Each row below holds a small network's activations on one record, seen along a few directions.
Each row is followed by the record's values for the fields KOGIN, NOP, KONAV, NEPO, TAVE.
Other fields move the rows too, some of them a lot.
Strong random noise was added to every row along 10 fixed directions; ignore it. To show where, here is one row again and again, with new noise each time:
[ -24   59  -92 -379  299 -282  286 -166   82 -233  150 -178  352  -68
   80 -410   37 -162  -42  -94  226 -105  121  -56 -167 -205  151 -100]
[  71 -120   21  241 -292   92 -382  105 -377  129  164 -217  136  181
  -28  137 -107  -41  193   -1  107  426  186 -221  242  -60  227  -20]
[ -26  294 -220 -602  345  130   21  256  518 -159  138 -236  211 -168
  169 -362 -350  160 -182 -459 -251 -700  155  599 -461  312 -122  240]
[ 114 -209 -180 -301  124  142  -27  227 -416 -175 -256 -568  542   27
  254 -448   33 -185 -766 -151  169  342  333   83 -224  -71  231 -332]
[ 103  117   58   33  -59  264   49   43 -171   62 -161  -25  155   81
  -26   33 -126  -35 -103 -221   67   37   95  -80   15 -297   53  -31]
[ -42  296  -60 -452  367  -23   52  111  343 -129  601   -6  458  -75
  -48 -239 -140   70  460 -263 -380 -586 -162  145 -425  -15  -45  -29]
[-281 -167  141 -216  -29  468  166 -576 -469  116 -103 -365  -18  -81
 -167  248   21 -293   44 -184  260  -85  131  -67   34 -224   39  246]
[  29  142 -220 -101  315  127  301 -201  -84   20  743  -47  434  416
  -37  490  559 -122  435  313 -169   85 -425 -303 -203   40  -50 -331]
[-184  285  186  -49  153   76   75  -88  -32 -102  299  108  -22 -175
 -217  227 -180  -55  186 -169  -73 -373  164  -21  153 -290   27  369]
[-178  216  191  230   11  -55 -111  166 -170  -99 -301  220 -173 -331
 -107   39 -477 -130 -625 -369  421  316  413  -48  377 -533  -34  597]
[ 374  289  -62  356  -19  -61  -80  524 -196 -295  273  -92   17  340
  112  356   67  119 -223  255 -167   -9  609    0  500  -25  381    6]
[ 102  222  106 -115 -158  211   32 -124  300  197 -207  116  -45   12
  -68 -186 -499  101  456 -570  119 -392    6  103 -116 -288  -96  283]

[   6 -322 -358  -66   50 -221  -28 -345  -43   11  258 -323  -28  178
  209  130  176 -232  180  121  570  559   33  -42   54  229 -100  370]  KOGIN=lev, NOP=tal, KONAV=sif, NEPO=liti, TAVE=muled
[ 350 -334   55   94 -103   10   -1 -115 -599  -28  250 -282  346  646
  -75  -76  224 -259  774   61   90  212  -82 -214  -76 -351  204 -218]  KOGIN=guvol, NOP=zumam, KONAV=felil, NEPO=raso, TAVE=muled
[-143  119   80   19    2  293   10  -82  -55  194 -157  108  -53 -320
 -204  219 -166  -22 -112  -82  -73 -125 -182  117    9   54 -187  284]  KOGIN=gudak, NOP=tal, KONAV=sif, NEPO=liti, TAVE=muled
[ -43  -30 -387 -109  282 -349 -305  438  139 -320  553 -181   81    1
  257  -43 -172  -41 -305  -86  219  344  382  241   59  244  -53  513]  KOGIN=lev, NOP=tal, KONAV=sif, NEPO=liti, TAVE=lela
[ 151  124 -267 -425   80  111  474 -222  536  -17 -263 -166  -49  165
  347 -228  117  150 -144 -114  113 -343    2  165 -280  258    2 -296]  KOGIN=bez, NOP=tal, KONAV=sif, NEPO=liti, TAVE=lela
[  47   46   92  166 -259  -31   21 -219 -242   26  407  -25   26  515
 -105  229   31    5  752  166  144  240 -178 -445  211 -266  246 -157]  KOGIN=guvol, NOP=tal, KONAV=felil, NEPO=liti, TAVE=muled
[-321 -320 -117 -341 -127  223   82 -713 -169  213  137 -522   29  -95
  -59   61  201 -117  293  109  196 -103 -140    2 -163  432   81 -119]  KOGIN=pib, NOP=zumam, KONAV=felil, NEPO=liti, TAVE=lela
[-381  235  215  326  -45 -226  218  -80 -310 -121   71  174 -224 -346
 -305  397  199  -52 -508  600   -8    7  184 -330  591   21  385 -132]  KOGIN=kunul, NOP=zumam, KONAV=felil, NEPO=liti, TAVE=lela
[  74   24  -91 -267    4   -6  279 -323  339  219   24  131  160  519
   39 -239  -57  -64  574 -282  318  189 -736 -166 -480 -204 -357 -162]  KOGIN=guvol, NOP=tal, KONAV=sif, NEPO=raso, TAVE=muled
[ 197    6 -149  310  -48 -168    9  104 -372 -161  182  -68  148  157
   43  200  274  -58 -266  403  199  470  351 -294  393  -32  391 -253]  KOGIN=gudak, NOP=zumam, KONAV=felil, NEPO=raso, TAVE=lela
[ 198  447 -164   82  462  -19  587  189   19 -356  236  144   33  186
  -19  473  382  -13 -528  356  -73 -247  162  154  123   39    6   98]  KOGIN=gudak, NOP=zumam, KONAV=felil, NEPO=raso, TAVE=muled
[ 225  370  244  160  -96 -207  645 -292  589  203 -563  863  -13   57
  -84 -352  -34   56  307 -225  334   71 -677 -598 -163 -836 -239 -461]  KOGIN=lev, NOP=tal, KONAV=sif, NEPO=liti, TAVE=muled
[ 194  434   87  -65  556   41  426  647 -111 -581 -115  229  194  103
   69   11  -62 -131 -922 -111 -189 -184  210  238  -79 -570 -144  152]  KOGIN=kunul, NOP=tal, KONAV=sif, NEPO=raso, TAVE=muled
[ 374   88 -308 -133  256 -203    8  393  323 -244  251  -95  164  139
  194 -182    5  118   15  -23 -279 -318  219  382 -149  282    9   -7]  KOGIN=kunul, NOP=tal, KONAV=sif, NEPO=raso, TAVE=lela
[-498   45   52 -322  163 -225  -33 -273  258  -37  -35   76   76 -724
  -68 -499 -353  -34 -292 -293  228   17   15  -89 -190 -152  -68  172]  KOGIN=pib, NOP=tal, KONAV=felil, NEPO=raso, TAVE=lela
[ 158  620  342  475   33  153  549  228  -67 -301 -273  524 -384  115
 -151  564  103  107 -475  246 -256 -326  155 -221  450 -548  130  -91]  KOGIN=kunul, NOP=tal, KONAV=felil, NEPO=liti, TAVE=muled
[ 377  306 -116  247  405 -165  240  255  244  -89  346  559  433  243
   -7  152  252   11  341   10 -185   76 -400 -190 -215 -441 -253 -136]  KOGIN=lev, NOP=zumam, KONAV=felil, NEPO=raso, TAVE=muled
[  23  245 -447   55  267 -111   32  261  168 -125  757 -140  -34  471
  196  682  377   29  -46  438  -69  240  -81  143   77  648 -102  177]  KOGIN=bez, NOP=zumam, KONAV=sif, NEPO=liti, TAVE=lela
[ 459  203  -97 -137  302  246  -24  638   76 -262  203  -93  310  303
  107  -39  -34   89   87 -266 -665 -625  125  559 -374    3 -165   39]  KOGIN=kunul, NOP=zumam, KONAV=sif, NEPO=raso, TAVE=lela
[ 260  -88  136  220 -445  350 -206  425 -404  -87 -667 -291 -216  402
  231 -150 -339  -26 -497 -260  179  311  425  111  162 -356  209  -36]  KOGIN=kunul, NOP=tal, KONAV=felil, NEPO=liti, TAVE=lela
[ -47 -163  339  283  -87  -45 -231 -108 -278 -196  -28  119 -426 -221
 -105  243 -169 -100  273 -168   78 -140  520  -79  478 -548   70  550]  KOGIN=lev, NOP=tal, KONAV=felil, NEPO=liti, TAVE=lela
[-208 -283  -80  -98  102  536 -120 -139 -615  164  192 -371  227  -15
  -83  394  101 -235 -120  -64   87  301  -32   -1 -124  102 -172  236]  KOGIN=lev, NOP=zumam, KONAV=sif, NEPO=liti, TAVE=lela
[-129  296  218  285 -126 -158   82  130  251   73 -478  550 -174 -415
  -76  -60  -39  194 -520   97  -53   20 -121 -327  145 -137   33 -398]  KOGIN=lev, NOP=zumam, KONAV=felil, NEPO=liti, TAVE=lela
[-243  170   96  -54   38  443  115  -89 -115   48 -130   -3 -206 -180
  -49  438   37    0 -399  -36 -139 -225   66  123   98  116  -83  129]  KOGIN=bez, NOP=zumam, KONAV=sif, NEPO=liti, TAVE=lela
[ 204  443   95  180  -68 -689   43  261  530 -329  -12  286 -252 -320
   90 -334 -302  339 -157  133  -37 -584  763   17  620    7  526    8]  KOGIN=lev, NOP=zumam, KONAV=sif, NEPO=raso, TAVE=lela
[ -75   28  -41  -48  351  207  279  -26 -257  -28   26  132  303 -241
  -91  253  456 -157 -556  250 -214   52 -159  -76 -153   21 -150 -285]  KOGIN=gudak, NOP=zumam, KONAV=sif, NEPO=raso, TAVE=lela
[  84  116  124 -257  146  -39  206   69  238 -405 -250  -41 -161 -113
  231 -351 -166   98 -282 -290  -25 -487  490  181   18 -324   52   58]  KOGIN=pib, NOP=tal, KONAV=sif, NEPO=liti, TAVE=lela
[ 162 -232 -234 -395  403  -23  196   43 -313 -377  311 -603  364  227
  241 -137  517 -199 -255  258 -111  -62  264  222 -256  185  233 -192]  KOGIN=bez, NOP=tal, KONAV=felil, NEPO=raso, TAVE=muled
[ 211  161  144 -385  484  316   21  483 -194 -231  133  127  735   53
 -104 -391 -394 -232  104 -870 -234 -172 -247  301 -731 -812 -412  265]  KOGIN=bez, NOP=zumam, KONAV=sif, NEPO=raso, TAVE=muled
[ -95   73  327 -161 -392  270  175 -540  158  371 -469   12  -50 -347
 -170 -306 -220  165  312  -93 -117 -576 -136 -243  -12   -7  302 -453]  KOGIN=lev, NOP=tal, KONAV=sif, NEPO=raso, TAVE=muled
[-426   44  171 -262  236 -182  363 -232  195  -72 -468  222  -13 -581
  -87 -393  -87 -179 -777 -156  249   85 -190 -107 -201 -222 -166  -75]  KOGIN=kunul, NOP=tal, KONAV=sif, NEPO=raso, TAVE=muled
[ 132  390 -370   19  107 -242  232   30  897   99  328  498  -57  234
  197  212  261  317  313  234 -107  -20 -529 -194 -159  375 -252 -365]  KOGIN=lev, NOP=zumam, KONAV=sif, NEPO=liti, TAVE=lela
[ 505   63  132  116 -118  -55  165   47  117 -127 -224  113 -250  344
  141 -123 -144   77  481 -310  140 -321  344  114   92 -535   18  264]  KOGIN=bez, NOP=tal, KONAV=felil, NEPO=liti, TAVE=lela
[ 284 -355   95   61 -383  111 -169  -73 -392  -29 -352 -454 -167  220
   56 -147    8  -74  122   45   84    7  419   79  225    5  299  -35]  KOGIN=gudak, NOP=tal, KONAV=sif, NEPO=raso, TAVE=muled
[-335 -232   79 -130 -271   99 -627  209 -138  219  233 -338   17 -380
 -122    1    6  196   63  311 -624 -201  -25  164   44  834  274 -253]  KOGIN=bez, NOP=tal, KONAV=sif, NEPO=liti, TAVE=muled
[ 172 -173  -43  175   72 -293  206 -338  -93   32  191  164  252   89
   89   37  519  -77  348  397  108  337 -179 -612  140 -281  112 -547]  KOGIN=lev, NOP=tal, KONAV=sif, NEPO=liti, TAVE=lela

Which values does each new row have?
[ 103 -291  -17  189 -182    0 -416  117 -255   43   85  -26  108  106
   63  -54  -87    0  213 -177   81  450   74 -105   25 -187   -5  105]  KOGIN=pib, NOP=tal, KONAV=felil, NEPO=liti, TAVE=muled
[ 142  308  291  190 -113  290   -7  469   35   73 -541  393   -4 -394
 -123  -84 -266  262 -472 -186 -578 -538   92  190   38 -110    6 -256]  KOGIN=kunul, NOP=zumam, KONAV=sif, NEPO=liti, TAVE=lela
[ -54   96    5 -263  241  -37  283  -36  -36 -140  -94   96  300 -163
    6 -258   26  -75 -259 -158   69  -90  -51  -53 -249 -272   35 -217]  KOGIN=bez, NOP=zumam, KONAV=felil, NEPO=liti, TAVE=lela
[ -94 -320 -108   30  -18   61 -369  118 -285   70  -59 -256   -4   23
   57  -17   33 -125 -291  -13   59  423   58  132  -27  285 -136   79]  KOGIN=guvol, NOP=zumam, KONAV=sif, NEPO=raso, TAVE=lela
[  50 -170  -23  -33  -25  151   45 -115 -219   28 -170 -231 -164  151
  -56   74  -14 -154   76  -72  117 -165  126  277  -50   74  -72  310]  KOGIN=kunul, NOP=zumam, KONAV=felil, NEPO=raso, TAVE=lela
[ 392 -242   53  319 -706  255 -209  100 -315  200 -376 -326 -139  638
   89   -7 -123   95  305   61  180  326  216 -143  241   -6  405 -303]  KOGIN=kunul, NOP=tal, KONAV=felil, NEPO=raso, TAVE=muled
[-157  -68   35  -43 -121 -106 -412  252  133   27  -21   15   21 -206
   43 -330 -170  114 -124  -74 -185  104 -138  -45  -91  220  -10 -168]  KOGIN=lev, NOP=tal, KONAV=sif, NEPO=liti, TAVE=muled
[ 191  222   98  317   53  120  -84  350 -349 -196  143  251  186   53
  -49  218 -175  -22 -155 -210  -14  184  326 -125  289 -606   22  208]  KOGIN=pib, NOP=zumam, KONAV=sif, NEPO=liti, TAVE=lela
[ -66  -69   68  137  -95  205  300 -373 -456  -36 -119 -149 -169  150
  -76  443  223 -145 -218  185  348  170  194 -277  375 -250  235   42]  KOGIN=lev, NOP=tal, KONAV=felil, NEPO=liti, TAVE=muled
[  48  142 -127  -34  -97 -425  713 -606  216  -32 -358  -96 -231  151
  145  -31  424    6 -210  603  554  -19  158 -344  311  175  441 -454]  KOGIN=bez, NOP=zumam, KONAV=felil, NEPO=raso, TAVE=lela
[-195 -224  180  -93 -109  162  -37 -248 -249  -99 -265 -291 -496   44
   25   64  -46 -113  -62 -119   95 -224  290  187  149  -52   25  286]  KOGIN=guvol, NOP=tal, KONAV=felil, NEPO=liti, TAVE=lela
[ 610  -62   42  -31   55  143   43  388 -295 -228 -278  -77  449  359
  202 -526 -169 -119  -69 -542  126  158  329   -8 -201 -875   34 -125]  KOGIN=lev, NOP=tal, KONAV=sif, NEPO=raso, TAVE=lela
[ 473  176 -401 -124  303  -79  457  202  -10 -242  232 -121  523  449
  198  -21  308  -13 -113  187  102  100   52   43 -147   25   95 -241]  KOGIN=gudak, NOP=zumam, KONAV=sif, NEPO=liti, TAVE=muled
[ 330 -146  -54   46  -13 -135  -43  302 -291 -294 -110 -223  124  227
  169 -201  181  -67 -275  130    1  191  296   31  106  -75  203 -210]  KOGIN=gudak, NOP=tal, KONAV=sif, NEPO=liti, TAVE=muled
[-126  140  167  134  219  210  174 -119 -275 -193  177  221 -118  -53
  -94  467  186 -133  -96  -12 -154 -108   57 -113  129 -458 -111  200]  KOGIN=pib, NOP=tal, KONAV=felil, NEPO=liti, TAVE=lela
[ 130   24  113  -56  -40   13   39   17 -118  -97   79 -143   12 -104
  -48  -19  130  122   18  264 -340 -534  279  120  157  240  404 -256]  KOGIN=bez, NOP=tal, KONAV=felil, NEPO=raso, TAVE=muled
[-147   68  -53   95 -315 -329 -294   69  512  362 -227  330 -160 -372
  -54 -354 -207  286   12  124  -24  131 -412 -121  -75  471  -43 -304]  KOGIN=gudak, NOP=tal, KONAV=felil, NEPO=liti, TAVE=lela
[ 104   28   50   59   18  313 -100  180  -34   25   12  215  189  195
   66  119  -59   58  -29 -280 -207  160 -202  -81 -163 -346 -246 -109]  KOGIN=pib, NOP=tal, KONAV=sif, NEPO=raso, TAVE=muled
